Each row below is a small network's average activation on inputs in which a field has the value named, seen along a few directions.
Related values have similar rows: they may be neighbours, one step apart, or belong to one group.
In the rows, zero is written as 500.
Strong random noise was added to every row along 2 fixed directions; ignore it. To show where, here is one row again and again, with new noise each time:
[662 639 566 439 397 506 382 557 667 418 563 573 440 637 431 347]
[560 758 651 413 565 434 616 460 769 313 295 323 651 521 274 437]
[468 310 532 430 455 885 159 516 526 640 714 555 513 499 856 436]
[551 634 611 420 517 553 475 486 697 406 431 411 591 531 435 425]


G, 13 values:
g12: [487 651 323 610 628 248 768 366 254 633 377 467 582 231 362 712]
g6: [589 546 286 666 561 288 618 576 221 712 363 623 273 425 410 548]
g9: [465 689 377 551 666 402 726 510 413 484 331 517 551 521 463 435]
g1: [598 614 324 497 406 382 540 621 240 650 608 745 298 522 779 438]
g5: [478 491 624 475 407 513 472 489 588 414 466 503 402 585 377 346]
g11: [293 334 660 418 590 671 516 353 550 465 424 253 717 330 503 582]
g13: [379 309 491 487 570 614 403 530 572 552 584 487 622 466 582 691]
g2: [309  18 571 469 440 811 216 512 380 652 683 508 504 494 708 587]
g4: [496 594 374 579 505 388 661 483 376 375 488 566 513 589 511 436]
g3: [581 458 693 376 447 709 435 359 568 453 498 220 688 378 701 503]
g8: [406 276 437 604 476 521 382 503 490 536 653 530 387 494 550 566]
g7: [225 604 580 482 810 397 878 346 639 362 126 191 820 335 345 722]
g10: [402 164 489 521 469 771 247 582 462 671 707 548 462 473 741 618]
The values of G form a line.
Which values are neighbours of g9? Give them in the order they are listed. -> g1, g4
Which values are neighbours of g12? Give them in the order they are listed. -> g6
Which values are neighbours of g8? Give them in the order they are listed. -> g13, g7
Which values are neighbours of g2? Give them in the order they are listed. -> g11, g10
